Each row below holds a small network's activations on one input, seen along a few directions.
Each table varies a few parts of the input and shows all the possible inputs, shuffled.
Descriptions start from the smaller parts, as in this example, which fits no table here: ring(5) and (point or ring(9) or (values(2) and line(6))).
Shared parts are said once, and a part with two or three values counts as separate values.

Other details of the inputs vary at random and push rows far along two fixed directions, the same in every table; ignore that.

A family of inputs:
r1: [ 8.90 -2.09 -1.60 -2.47  0.94  0.75 -0.08  0.83 -3.56  0.02 -5.41 -1.16
 -1.70]
r2: [ 1.58 -0.25 -0.60 -1.75 -1.54  1.23 -0.34 -0.31  0.15 -1.30 -1.45  0.36
 -2.28]
r3: [-4.26  0.21 -1.77  1.25  1.99  3.72  1.08  1.36  3.87 -0.87  2.85  0.78
  2.73]
r4: [-4.91  0.39 -1.14  1.59 -1.16  2.39 -1.64  0.40  3.25 -0.94  2.90  1.99
  0.35]
r5: [-1.68  0.29  1.86  0.87  0.89 -1.65  2.50  0.70 -1.13  1.10  1.35 -1.52
  2.04]
r6: [-1.30 -0.62  1.01  2.13  0.83 -2.12  1.32  0.05 -1.28  1.38  1.66 -1.14
  2.33]
r7: [-0.49  0.69 -1.56 -1.42 -1.97  2.93 -1.72  0.14  2.75 -2.17 -0.78  1.10
 -2.57]
r8: [-1.17  0.11  2.19 -0.14  1.35 -2.36  1.44  0.59 -1.70  1.30  1.30 -1.04
  2.35]
r9: [-5.61  0.96 -0.42 -0.47 -0.14  2.04 -1.00 -0.26  4.00 -1.92  2.99  1.28
  0.83]
r10: [-2.91  1.12  1.86  1.50  1.06 -1.04  2.02  1.27 -0.03  1.13  2.08 -1.15
  2.13]
r11: [ 3.90 -0.40 -0.68 -0.16 -0.57 -0.27  0.26 -1.37 -1.15  0.18 -2.59  0.14
 -2.44]
r12: [-1.34 -0.48  1.61  1.25  1.30 -2.27  0.57 -0.17 -1.66  1.74  1.90 -0.06
  2.51]
r13: [-0.09  0.10 -2.25 -0.99 -1.14  2.15 -2.70 -1.73  3.00 -1.89 -0.55  1.97
 -2.11]
r14: [-3.27  1.37  0.80 -0.13  0.50  0.61 -0.18  0.48  1.91 -0.26  1.90  0.62
  0.78]
r15: [ 1.63  0.69 -0.61 -1.25 -0.87  1.35  0.44 -0.79  0.94 -1.16 -1.79  0.16
 -2.52]
r16: [-1.27  0.09  1.06  2.35  0.89 -1.91  1.03  0.71 -0.97  1.77  1.25 -0.96
  2.13]
r17: [ 0.55 -0.55 -0.07  0.63 -0.66  0.09 -0.34 -0.21 -0.93  0.34  0.07  0.91
 -0.59]
r18: [ 3.49 -0.52  1.59 -0.84  0.06 -2.10  1.28  0.82 -3.88  1.18 -1.86 -1.43
 -0.40]
r19: [ 3.28 -0.45  1.03 -0.67  0.40 -2.52  1.88  0.10 -2.80  0.77 -2.13 -2.54
 -0.04]
r20: [ 0.05  0.30 -1.67 -0.86 -0.84  2.33 -2.08 -1.89  2.44 -1.48 -0.46  2.52
 -2.55]
r21: [-0.52  0.36  1.21  0.49  0.64 -1.72  1.74  0.81 -1.04  0.77  0.31 -1.98
  1.44]
r22: [ 0.26  1.04 -1.02 -0.94 -1.00  1.71 -0.28 -0.14  2.26 -1.45 -1.37  0.04
 -2.04]
r23: [-1.07 -0.98  1.32  1.75  0.29 -1.77  0.79  0.44 -2.30  1.66  1.78 -0.21
  2.09]
r24: [ 0.17 -0.30  0.05 -0.85 -0.82 -0.05  0.05  0.40 -0.59 -0.66 -0.24 -0.57
 -0.19]
r25: [ 0.27 -0.50 -1.60  0.01 -1.54  1.35 -1.68 -0.63  0.95 -0.98 -0.36  1.01
 -1.50]
r26: [-0.65  0.85 -1.61 -2.24 -1.07  2.37 -1.90 -0.93  3.33 -2.40 -0.65  1.13
 -2.18]
r27: [-2.36  0.23  1.27  1.78  1.27 -1.92 -0.19  0.62 -0.55  1.65  2.20 -0.07
  2.85]
r28: [ 0.16 -0.50  0.99  1.57  0.15 -1.46  0.18  0.77 -2.19  1.56  0.54 -0.10
  0.99]
r29: [-0.22  1.03 -1.09 -2.17 -0.89  2.47 -1.26 -1.16  2.69 -1.97 -0.78  1.69
 -2.64]
r30: [ 3.63 -0.94  0.66  0.59  0.30 -2.38  1.35 -0.84 -3.15  1.63 -1.82 -1.28
 -0.17]
r31: [ 1.64  0.50 -0.54 -1.40 -1.40  1.40 -0.72  0.22  0.39 -1.07 -1.62  0.41
 -2.42]
r32: [-1.91 -0.26 -0.29  0.46  0.26 -0.27 -0.99 -0.83  0.88 -0.26  1.42  0.89
  1.00]
r33: [ 0.32  0.10  1.29  1.05  1.22 -2.13  0.04  0.08 -1.75  1.72  0.54 -0.03
  1.50]
r34: [-0.07  0.65 -2.12  0.23 -1.39  2.77 -1.20 -1.36  3.16 -1.42 -0.61  1.73
 -2.77]
r35: [-1.56 -0.16  1.67  0.56  0.40 -1.79  1.01  1.64 -1.72  1.03  1.47 -1.59
  2.26]
r36: [ 7.13 -1.50 -1.13 -2.48  2.31  0.31 -0.27  0.14 -2.47  0.28 -4.46 -0.95
 -0.39]
r37: [ 3.76 -0.58 -1.20 -0.28 -0.73 -0.54 -0.34 -1.16 -0.79 -0.06 -2.67 -0.55
 -1.98]
r38: [-0.75 -1.21  1.03  1.60  0.27 -2.15  0.43  0.54 -2.41  1.35  1.42 -0.68
  2.17]
r39: [-3.30  1.24  0.50 -0.17  0.41  0.43 -0.52  0.68  2.07 -0.33  1.67  0.29
  1.01]
Description of these inputs: values(3) and (point or (values(2) and ring(6))).
Question: Changing only the values(3) part turns r30 into r12. The same change can be made to r10. Which row results?
Answer: r14
Question: Which other rows does r16 become when the values(3) part takes its other values? List them by row number.
Answer: r4, r27
Question: Which other rows does r39 become when the values(3) part takes its other values? List them by row number.
Answer: r7, r22
Question: Which other rows does r19 become when the values(2) part takes its other values? List them by row number.
Answer: r6

A family of inputs:
r40: [ 4.82 -0.55 -0.32 -2.50 -1.18 -0.56 -1.26 -0.87 -1.85 -0.63 -3.51 -0.08
 -3.04]
r41: [ 2.06  0.88 -2.45 -2.80 -0.73  4.32  0.13  0.05  3.07 -2.82 -2.92  0.01
 -3.06]
r42: [ 9.51 -0.35 -1.75 -5.32  0.26  1.33 -0.41 -0.19 -1.56 -1.73 -7.21 -1.40
 -4.09]
r43: [-0.52  0.31  1.00 -0.19  0.16 -1.18 -0.45  0.29 -0.66  0.49  0.41  0.06
  0.46]
r44: [ 0.03 -1.13  0.90  1.63  0.72 -1.48  0.28  0.57 -2.37  1.67  1.09 -0.30
  1.94]
r45: [-1.79  0.38  1.79  1.57  0.48 -2.15  1.83  0.28 -1.07  1.33  1.54 -1.29
  1.69]
r46: [-5.68  0.54 -3.03  1.11 -1.12  4.90 -2.39 -1.54  6.46 -2.70  3.07  3.59
 -0.57]
r47: [ 4.95 -0.04 -1.59 -3.01 -1.32  0.74 -1.93 -2.07  0.44 -1.71 -4.11  0.65
 -4.11]
r48: [-1.15  0.47  1.92  1.49  0.40 -2.30  1.70  0.46 -1.46  1.59  1.08 -1.03
  1.41]
r49: [-1.61  0.33  2.11  0.75  1.27 -2.68  0.72  0.58 -1.49  1.67  1.66 -0.70
  2.38]
r50: [-1.37 -0.21  1.81  0.57  0.76 -2.62  0.63  0.68 -1.82  1.34  1.46 -1.10
  2.37]
r51: [-0.30 -0.73  0.98  1.79  0.98 -1.58  0.20  0.56 -1.82  1.82  1.28 -0.12
  2.00]
r52: [-1.38 -0.34 -3.12 -0.11 -1.72  3.62 -2.33 -1.44  3.71 -2.27  0.30  2.54
 -1.96]
r53: [ 0.72  0.31  0.93  0.56 -0.60 -1.41  0.66  0.29 -1.38  0.75 -0.49 -0.73
 -0.55]
r54: [-1.23  0.03  1.48  1.31 -0.08 -2.12  1.53  0.48 -1.53  1.17  1.15 -1.53
  1.23]
r55: [ 0.14 -0.66  0.92  1.88  1.28 -1.91  0.70  0.28 -1.92  1.99  1.02 -0.16
  2.10]
r56: [-0.64  0.03  1.68  1.02 -0.38 -1.90  1.37  0.67 -1.96  1.11  0.66 -1.06
  0.80]
r57: [-6.56  0.73 -3.25  0.25  0.81  6.96 -0.99  0.92  7.20 -3.06  3.51  2.66
  1.01]
Question: What do these inputs look like to the network?
Answer: values(3) and (point or ring(5))
Question: Changing only the values(3) part turns r57 into r41. The same change can be made to r46. Which row results?
Answer: r45
Question: List by row number the other rows that have the values(3) part in common with r43.
Answer: r40, r42, r47, r49, r50
Question: Which other rows does r48 become when the ring(5) part takes its other values? List them by row number.
Answer: r45, r53, r54, r56

A family of inputs:
r58: [ 0.15 -0.66  2.52  3.52  1.06 -3.94  2.21  2.73 -4.94  3.82  1.40 -2.30
  3.09]
r59: [-3.44  1.47 -1.16  1.94 -0.41  2.77 -1.46 -0.30  4.14 -0.58  1.47  2.74
 -0.79]
r60: [ 1.59 -0.65 -0.96  0.32 -1.85  1.92 -0.12 -0.41 -0.24 -0.34 -1.13  0.93
 -2.08]
r61: [ 2.36 -0.71 -0.95  0.35  0.42 -0.88  0.64 -1.43 -0.05  0.50 -1.52  0.11
 -1.17]
r62: [ 0.93 -0.18 -1.61 -0.01 -0.52  1.85 -2.77  0.09  1.25 -0.66 -0.67  2.27
 -0.97]
r63: [ 1.43  0.12  0.53 -1.34 -2.10  0.79 -0.20 -0.09 -0.53 -0.65 -1.25 -0.23
 -2.55]
r64: [-0.04 -0.13 -1.27 -2.16 -0.80  0.90 -2.25 -1.58  1.46 -1.84 -0.79  0.21
 -0.86]
r65: [ 2.30 -0.90 -1.13 -0.82 -0.47  1.67 -1.89 -0.76 -0.36 -0.42 -1.29  1.86
 -1.04]
r66: [ 1.82  0.70  0.34 -1.02 -0.10 -1.53  0.17 -1.75 -0.26  0.05 -1.60 -1.29
 -0.90]
r67: [-0.53 -0.14  2.00 -0.74  0.73 -1.60 -0.36  0.63 -2.14  1.07  0.88 -0.10
  1.89]
r68: [ 2.13 -1.03 -1.54  0.66 -1.63  0.48  0.13 -1.19 -0.44 -0.61 -1.52 -1.08
 -1.24]
r69: [ 1.44  0.29 -0.30 -1.85 -0.65  0.35 -2.73  0.29  0.11 -0.69 -1.67  1.06
 -1.63]
r70: [ 1.27 -0.32 -0.78 -1.46 -2.01 -0.19  0.32 -0.45  0.24 -1.55 -1.70 -0.43
 -2.45]
r71: [ 2.18  0.72  1.37 -0.75  3.84 -0.45  3.28  2.27 -1.17  1.25 -1.44 -2.66
  2.66]
r72: [ 1.42  0.62  0.51 -0.40 -1.70 -0.53 -0.38  1.07 -0.81  0.03 -1.16 -0.69
 -1.95]
r73: [ 0.39 -1.11 -2.18  0.37 -1.91  1.55  0.19 -0.67  1.76 -1.32 -0.40  0.79
 -1.90]
r74: [-0.20 -0.45  2.13  3.09  2.40 -4.27  2.54 -0.24 -3.30  3.34  1.09 -2.50
  4.18]
r75: [ 0.18 -0.36  2.77  2.99  2.81 -4.15  2.71  0.58 -4.21  3.42  0.99 -1.48
  3.26]
r76: [-0.42  0.00  3.24  1.00  2.26 -5.46  2.74  0.62 -3.22  2.76  0.96 -2.42
  2.92]
r77: [ 1.31  0.09 -0.74 -1.24 -2.31  0.21 -0.07 -1.14  0.32 -1.56 -1.71 -1.18
 -2.00]
r78: [ 0.10 -1.11  2.41  3.03  1.27 -3.81  3.08  1.73 -5.27  3.19  1.60 -2.36
  3.20]
r79: [ 2.13 -1.25 -2.03 -0.72 -0.25  0.73 -1.85 -1.62  0.13 -0.71 -1.15  0.07
 -0.54]
r80: [-8.82  0.83 -0.12  0.33  3.56  4.29  0.83  3.44  4.88 -1.00  6.17  0.18
  5.64]
r81: [ 1.74  0.97  1.20 -1.24 -0.16 -0.57 -0.01 -0.86 -0.62  0.51 -1.30  0.12
 -1.83]
r82: [ 2.37 -1.06 -1.59 -0.80 -0.24  1.27 -1.86 -0.88 -0.04 -1.02 -1.17  1.57
 -1.34]
r83: [ 0.23  1.77  0.14 -0.70 -0.64  0.27 -1.27 -0.25  1.68 -0.34 -0.99  1.09
 -2.12]
r84: [-7.97  1.86 -0.83  2.58 -0.03  3.82 -0.39 -0.70  5.32 -0.43  5.12  3.37
  1.42]
r85: [ 2.09  0.85  0.95 -1.12  0.00 -1.18  0.09 -0.89 -0.48 -0.01 -1.12 -0.10
 -1.69]
r86: [ 1.39  0.25 -0.12 -1.26 -2.10  0.49 -0.01 -0.23 -0.11 -1.60 -1.40 -0.02
 -2.68]
r87: [ 1.26 -0.80 -0.81 -2.37 -0.21 -0.58 -1.38 -0.73  0.12 -1.23 -1.34  0.33
 -1.20]
r88: [-8.99  0.93  1.13  1.00  0.67  1.19 -0.88  0.91  3.26 -0.98  6.08  1.88
  3.53]
r89: [ 1.82 -1.57 -2.13 -0.89  0.07  0.33 -1.35 -0.94  0.20 -0.73 -1.08  0.97
 -0.81]
r90: [-3.61  0.96 -0.99 -0.24  0.98  4.27  2.31  2.73  3.30 -1.67  1.64 -0.71
  1.96]
Question: Changing only one part turns r81 into r63. The same change can be made to r85. Which row results?
Answer: r86
Question: What do these inputs look like to the network?
Answer: values(3) and (point or (values(2) and line(5)))
Question: Which other rows does r84 become when the values(3) part takes its other values? List them by row number.
Answer: r60, r65
Question: A walk changes only the line(5) part. It starts at r69 and steps to r67. List the rest of the walk in order.
Answer: r88, r87, r64
Question: Which other rows does r87 become when the values(3) part takes its other values? List them by row number.
Answer: r70, r76

A family of inputs:
r91: [ 4.19 -0.78  0.04  0.03 -1.03 -0.65  0.26  0.42 -2.88  0.83 -2.34 -0.38
 -1.47]
r92: [ 3.47  0.00  1.63  0.84  0.96 -3.18  1.64 -0.41 -3.13  2.25 -1.76 -1.32
 -0.06]
r93: [ 3.47 -0.72  1.00  1.05  1.31 -3.27  1.06 -0.78 -3.13  2.32 -1.52 -1.27
  0.40]
r94: [-1.08 -1.40 -0.96  1.77 -0.15  0.50 -0.71  0.08 -0.33  0.32  1.41  1.02
  1.36]
r95: [-7.51  0.40 -0.99  3.03  0.71  1.63 -0.71 -1.08  4.58 -0.12  5.31  2.34
  2.83]
r96: [ 4.64 -1.25  0.78 -1.15  2.75 -0.66  2.88  3.31 -4.27  1.55 -2.51 -3.65
  2.33]
r97: [ 4.99  0.47 -1.39 -3.50 -2.61  0.70 -2.61 -1.83  0.37 -2.09 -4.62  0.71
 -5.31]
r98: [ 2.79 -0.62  1.53  0.69 -0.60 -2.77  1.38  1.21 -4.04  1.69 -1.28 -2.06
  0.24]
r99: [ 1.02  1.00 -2.47 -1.92 -2.97  3.03 -1.15 -2.87  3.95 -3.23 -2.53  1.40
 -5.21]
r100: [ 0.62 -1.27  2.02  1.08  1.86 -3.88 -0.29  0.21 -3.88  2.46  1.16 -0.86
  3.19]
r101: [-7.69  0.62  0.80  2.27 -1.23  1.14  1.04  1.41  2.22 -0.56  5.18  0.35
  2.24]
r102: [ 2.26  0.04  1.62 -0.04  4.43 -2.03  3.93  2.09 -2.60  1.83 -0.83 -3.56
  3.79]
r103: [ 1.62 -0.67 -3.29 -0.69 -2.44  3.87 -2.44 -1.21  2.53 -2.40 -1.81  2.58
 -3.91]
r104: [-7.48  1.32  1.83  1.71  0.68  0.01 -0.23  0.97  1.94  0.69  5.36  1.44
  3.06]
r105: [ 1.41  0.21 -2.76 -2.44 -1.98  3.16 -3.86 -2.15  3.31 -2.74 -2.05  3.04
 -4.43]
r106: [ 0.22  0.32  2.57  1.77  1.06 -3.94  2.36  0.19 -2.74  2.42  0.40 -2.31
  1.84]
r107: [ 0.80  0.84 -2.11 -3.56 -3.42  2.79 -2.87 -2.07  3.25 -3.70 -2.22  1.93
 -5.35]
r108: [-7.74  1.47  0.15 -0.95  2.67  3.53  0.31  2.50  4.85 -1.52  4.67  0.58
  4.45]
Question: What do these inputs look like to the network?
Answer: values(3) and (point or line(5))
Question: Changing only the values(3) part turns r94 into r95. The same change can be made to r103. Which row results?
Answer: r93
Question: List by row number the other rows that have the values(3) part in common with r100.
Answer: r97, r104, r105, r107, r108
Question: Which other rows does r99 become when the values(3) part takes its other values? List them by row number.
Answer: r101, r107
